A small network was shown many inputs. Here are its activations along a few directions, one row for each input.
Each table varies a few parts of the input and shows all the possible inputs, shuffled.
Descriptions start from the smaller parts, as in this example, which fits no table here: values(3) and (point or line(11) or (line(4) and ring(5))).
Shared parts are said once, and a part with two or three values counts as separate values.
(in the rows, 128 means zero)

Other details of the inputs vary at random and push rows far along two fixed directions, the same in every table; ignore that.

Table:
r1: [ 93 155 120 122 127 119 124 119 116 176  95 112]
r2: [158 110 174 166  75 137 107 140 123 105  94 146]
r3: [ 88 162  84 103 169 106 141 103 129 188 133 105]
r4: [140 165 115  88 173  99 126 117 137 172 175 100]
r5: [152 164 162 136  33 132 118 164 144 152 139 102]
r6: [ 92  67  83 129 252 146 168  75 173  62 150 184]
r7: [102  71 120 170 140 158 123 105 138  44  98 179]
r8: [166 150 148 135  56 121  94 160  71 164 127  97]
r9: [154 155 126  79 183 110 138 140  99 178 160 104]
r10: [119 112 109  98 167 127 165 141 169  82 165 128]
r11: [ 89 157 101 119 114 114 118 117 107 159 103 108]
r12: [176  88 148 171  64 145 115 135  99 123 117 148]
r13: [121 123 170 174  78 156 101 127 119 110  81 149]
r14: [131 169 111  79 174  95 118 132 124 154 167  90]
r15: [138  72 149 152 115 157 164 144 172  48 115 168]
Description of these inputs: values(3) and (point or line(4)).
Q: Changing only the values(3) part turns r3 into r11. The same change can be made to r12. Which row results?
A: r8
Q: List by row number the other rows that have the values(3) part in common with r1.
A: r2, r9, r13, r15

Table:
r16: [131  92 139 165  93 145 128 112 130 136  88 154]
r17: [150  94 164 181  81 151 116 136 100 118  82 155]
r18: [123 143  98 109 136 125 139 131 129 149 161 106]
r19: [116 159 116  97 138 117 131 114 129 194 142 107]
r20: [122 113 114 104 203 130 153 117 121 129 145 141]
r21: [109 172 124 114 164 116 111 113 125 157 123 115]
r22: [ 91 161 111 111 140 120 134 129 142 148 142  99]
r23: [115 182 121 113 143 107 128 118 130 215 128  97]
r24: [ 99 152 104 109 138 114 153 128 149 164 140 101]
r25: [112 206 141 121 114 114  95 128 114 211 122  86]
r26: [155 134 148 145  58 131 108 155  99 126 111 124]
r27: [ 99 121  99 119 189 122 160  97 158 145 135 144]
r28: [152 155 147 158  47 137  91 128  94 150 118 122]
r29: [138  72 147 176  74 151 136 147 116  77  86 167]
r30: [109 164 108 103 141 102 147 124 142 154 131 106]
r31: [ 99 168 113 103 142 116 127 129 136 134 139  98]
r32: [146 134 152 142  61 137 112 162  96 119 103 118]
r33: [123 103 116 118 151 136 150 141 125 109 132 134]
r34: [152  36 127 174 103 135 133 136 135  52 113 176]
r35: [ 97 117 107 126 165 123 145 112 150  82 124 145]
r36: [141 179 118 106 149 113 115 116 105 183 154  98]
r37: [160 148 166 158  59 134  98 144  87 178 111 111]
r38: [181 152 193 135  46 139 128 181 170 114 153 118]
r39: [119  94  91 133 152 134 155 114 144  98 146 150]
r40: [120  91  93 129 189 141 153  94 140 108 157 159]
r41: [134 103 120 115 206 128 148 115 116 109 129 150]
r42: [177 122 167 161  63 118  86 141  88 139 109 118]
r43: [133 151 121  92 155 113 136 144 108 135 136 112]
r44: [104 127 130 127 180 133 110 108 130 105 108 143]
r45: [151 179 141 102 117 116 105 139  89 182 147  97]
r46: [137  98 108 112 161 133 146 136 127  92 145 138]
r47: [ 93 161 129 108 164 128 106 116 127 150 131 117]
r48: [152 156 152 166  49 136  95 131  95 183 114 113]
r49: [142  87 106 117 155 118 140 138 136 102 155 129]
r50: [ 94  74 135 171 108 160 125 126 146  52  93 157]
r51: [116 166 171 162  65 139  72 136 105 163  82 113]
r52: [130 161 100 100 140 112 131 128 121 145 157 107]
r53: [128 120 117  96 204 125 145 119 114 116 142 139]
r54: [100  81  84 105 185 133 176 110 163 104 142 144]
r55: [129  80 129 156  71 148 135 130 137  84  93 152]
r56: [ 88 160 121 106 152 120 121 129 135 136 132 104]
r57: [147 146 125  99 149 100 115 129 110 172 166 102]
r58: [171 138 167 158  55 118  89 146  91 172 117 103]
r59: [145  50 139 178 112 161 136 119 122  73 110 183]
r60: [112 159 115 111 151 113 134 110 136 160 129 121]
r61: [149  95 112 113 148 116 131 140 127  94 149 128]
r62: [134 162 111 112 104 122 119 139 115 148 151  97]
r63: [115  97 148 186  87 153 106 111 131  72  80 174]
r64: [127 150 119 101 154 116 128 110 124 174 125 114]
r65: [134 150 114  95 147 113 138 144 116 160 158 105]
r66: [ 95 117 117 141 161 137 131 103 147 114 121 152]
r67: [123 166 118  89 141 113 124 114 122 180 139 106]
r68: [180  80 192 165 116 162 147 140 185  52 137 173]
r69: [110 152 147 165  46 130 108 140 126 136  96 118]
r70: [117 137 140 166  44 126 129 139 135 147  93 125]
r71: [ 91 118 115 114 169 135 128 122 141  77 126 129]
r72: [102  75 135 167 119 151 122 118 142  31  84 173]
r73: [112 152 105  92 132 110 146 128 137 176 140 101]
r74: [160  47 141 171 115 138 118 119 119  55 113 177]
r75: [110  90  90 103 177 123 166 108 154  91 131 152]
r76: [165 155 167 151  65 129  93 144  81 166 109 111]
r77: [133 141 111  95 146 122 139 148 119 154 161 104]
r78: [157 103 141  94 185 143 179 153 208  63 191 141]
r79: [157 153 126 100 113  93 107 153 106 149 151  94]
r80: [101 100  88 115 182 124 172 111 164  91 132 141]
r81: [ 99 147 129 111 169 130 104 112 127 115 123 130]
r82: [159 129 155  89 195 136 163 134 193  99 197 138]
r83: [133 124 151 178  70 136 111 120 122 134  75 146]
Q: Changing only one part turns r35 into r63. The same change can be made to r75. Which row results?
A: r67
Q: Changing only one part turns r56 into r51. The same change can be made to r34. Which row results?
A: r58
Q: What do these inputs look like to the network?
A: line(4) and (point or (values(2) and line(8)))
Q: Change only the line(4) part in r52. List by row number the other rows that result.
A: r28, r36, r62
Q: Change only the values(2) part in r63. List by row number the other rows that result.
A: r66
